These are the activations of a small neural network, seen along a few directions. Each row is one input.
Each table varies a few parts of the input and shows all the possible inputs, shuffled.
Descriptions start from the smaller parts, as in this example, which fits no table here: one of 2 separate values, together with either a single point or one of 11 places around a ring or (one of 5 places around a ring, together with one of 6 places along a line).
Shared parts are said once, and a part with two or three values counts as separate values.
In the rows, zero is written as 128.

Other details of the inputs vary at random and push rows far along two fixed directions, the same in every table; ignore that.
To show where, the next rows are all for the same input, with only those details redrawn:
[166,83,156,101,143,110,155,139,105,158,51,145,93,131,164]
[127,174,137,116,118,118,147,97,115,139,98,146,115,140,123]
[112,224,153,118,111,125,166,61,113,140,107,154,126,152,103]
[107,208,115,125,108,123,128,88,125,122,127,136,124,139,104]
[146,149,173,106,131,117,176,93,103,158,65,156,108,146,138]
[148,85,101,115,130,111,101,164,124,128,92,123,97,115,156]
[107,208,115,125,108,124,127,88,125,122,127,136,124,139,104]
[171,81,168,99,146,110,166,134,101,164,42,150,93,135,166]

A family of inputs:
R1: [102,210,113,127,92,128,127,94,132,121,132,134,123,128,112]
R2: [96,200,174,127,131,132,170,65,114,124,123,147,145,189,90]
R3: [173,59,166,111,163,123,166,154,119,159,83,127,121,114,148]
R4: [153,58,186,109,163,114,166,145,104,151,57,145,108,168,154]
R5: [144,137,162,122,147,137,173,101,116,145,124,128,143,123,112]
R6: [102,200,90,139,122,152,109,99,135,96,195,96,160,114,69]
R7: [134,50,127,142,136,134,97,180,128,121,132,116,112,118,169]
R8: [210,14,117,107,132,127,170,177,118,181,51,140,145,136,157]
R9: [127,133,134,126,107,123,135,135,128,140,106,133,111,118,147]
R10: [148,137,180,118,148,135,189,92,111,152,124,139,146,122,123]
R11: [142,47,48,133,145,133,53,209,145,97,166,75,125,78,130]
R12: [108,157,84,142,120,116,72,124,139,97,144,117,122,140,116]
R13: [133,185,63,134,88,150,138,105,139,132,158,129,190,142,78]
R14: [103,183,126,137,129,125,113,94,126,103,140,138,138,168,97]
R15: [122,107,85,131,131,133,87,157,152,111,190,107,137,80,130]
R16: [145,37,61,136,142,120,63,214,155,104,163,89,125,74,150]
R17: [149,136,173,114,150,138,181,104,114,153,106,133,138,128,110]
R18: [138,78,104,126,137,125,99,174,154,127,159,115,126,82,145]
R19: [128,114,204,125,152,135,178,99,103,141,102,150,128,177,131]
R20: [102,162,70,143,118,138,84,131,153,92,214,98,154,89,97]
R21: [140,26,142,132,155,120,109,184,126,125,105,125,107,149,161]
R22: [140,127,123,110,130,123,129,117,107,129,101,133,111,121,140]
R23: [98,163,82,140,116,136,87,134,163,103,211,108,148,89,104]
R24: [149,68,193,130,142,131,166,141,111,158,86,148,111,143,171]
R25: [122,140,114,133,128,130,121,131,147,122,166,118,143,101,113]
R26: [143,107,128,123,142,114,114,122,115,122,99,130,113,141,143]
R27: [165,79,153,98,135,122,157,137,101,153,62,143,94,114,172]
R28: [140,133,200,124,125,136,186,96,105,160,97,154,121,138,155]
R29: [127,157,191,133,111,130,178,97,123,159,101,155,120,145,144]
R30: [161,83,167,106,130,123,162,140,103,156,72,145,103,116,174]
R31: [130,137,119,115,111,125,128,124,118,129,107,132,109,114,143]
R32: [116,149,126,131,125,130,126,128,155,133,167,127,140,102,117]
R33: [93,140,96,134,134,132,89,130,130,87,163,111,137,153,104]
R34: [124,151,164,127,141,119,148,95,114,134,98,152,127,174,117]
R35: [93,171,78,147,113,132,84,139,170,102,207,106,149,95,97]
R36: [112,88,109,156,116,131,82,176,148,115,146,113,117,125,153]
R37: [111,100,149,141,138,125,122,142,131,122,125,131,122,166,130]
R38: [110,201,115,122,111,127,128,84,117,119,131,134,127,133,107]
R39: [145,41,48,134,145,130,55,208,145,95,173,77,128,72,138]
R40: [88,146,123,157,115,131,98,133,145,108,162,121,134,152,117]
R41: [131,137,121,116,111,124,131,124,122,133,101,134,107,116,143]
R42: [137,71,102,129,148,115,84,165,124,106,118,121,115,141,143]
R43: [121,128,60,127,115,117,67,156,136,102,142,109,111,108,131]
R44: [149,64,96,127,149,131,99,186,139,122,131,97,124,98,129]
R45: [112,214,163,129,125,124,156,53,114,129,112,154,135,170,103]
R46: [172,61,170,112,161,124,172,143,113,159,97,132,127,111,156]
R47: [134,146,164,119,139,136,166,97,126,145,149,137,144,109,120]
R48: [168,33,117,115,158,110,95,166,111,124,83,120,97,125,175]
R49: [148,161,113,127,98,139,176,105,136,165,104,149,173,158,96]
R50: [122,162,116,121,116,118,124,114,124,127,111,134,115,133,124]
R51: [119,143,114,135,126,128,122,133,150,124,162,118,142,104,112]
R52: [113,149,185,144,120,139,161,103,124,143,119,148,128,155,135]
R53: [144,72,112,121,116,119,108,178,129,133,101,123,100,100,170]
R54: [118,131,100,133,128,132,105,140,152,116,186,112,142,91,117]
R55: [142,70,92,133,140,120,97,185,149,118,146,101,130,90,139]
R56: [98,155,98,152,92,133,88,141,149,103,168,116,127,115,131]
R57: [106,179,126,134,133,130,115,88,116,100,146,134,141,163,99]
R58: [92,146,98,137,129,131,92,130,131,91,159,114,135,155,104]
R59: [98,207,105,142,119,143,122,97,143,105,185,110,159,117,73]
R60: [88,144,119,156,116,134,96,133,143,104,168,120,136,149,118]
R61: [120,198,190,122,130,137,194,64,130,157,140,153,150,129,101]
R62: [112,136,123,143,105,134,111,135,136,121,149,125,123,116,144]
R63: [91,204,191,144,122,146,171,57,115,130,147,151,148,176,102]
R64: [104,116,137,143,136,132,112,133,128,109,146,125,130,161,121]
R65: [132,153,160,125,136,135,169,98,126,144,143,135,146,115,116]
R66: [158,90,174,108,129,121,168,136,105,160,69,147,103,121,170]
R67: [116,93,153,144,133,131,125,140,125,128,130,130,123,150,144]
R68: [131,143,26,142,85,140,98,151,160,122,160,113,176,129,89]
- Changing only one part turns R26 into R48. The same change can be made to R64. Which row results? => R19
- What do these inputs look like to the network? => one of 4 places along a line, together with either a single point or one of 6 places along a line or one of 10 places around a ring
- Start at R17 and move only the place on the line of 6, one step at a time. The first step leads to R59. Which rows follow, in order? => R16, R25, R61, R18
- Change only the place on the line of 4 in R13. List by row number the other rows that result. => R8, R49, R68
- Change only the place on the line of 4 in R58. List by row number the other rows that result. => R2, R4, R33
- Change only the place on the ring of 10 in R21. List by row number the other rows that result. => R2, R14, R41, R43, R45, R52, R53, R56, R60
- Change only the place on the ring of 10 in R9. List by row number the other rows that result. => R1, R4, R12, R29, R34, R36, R37, R40, R50
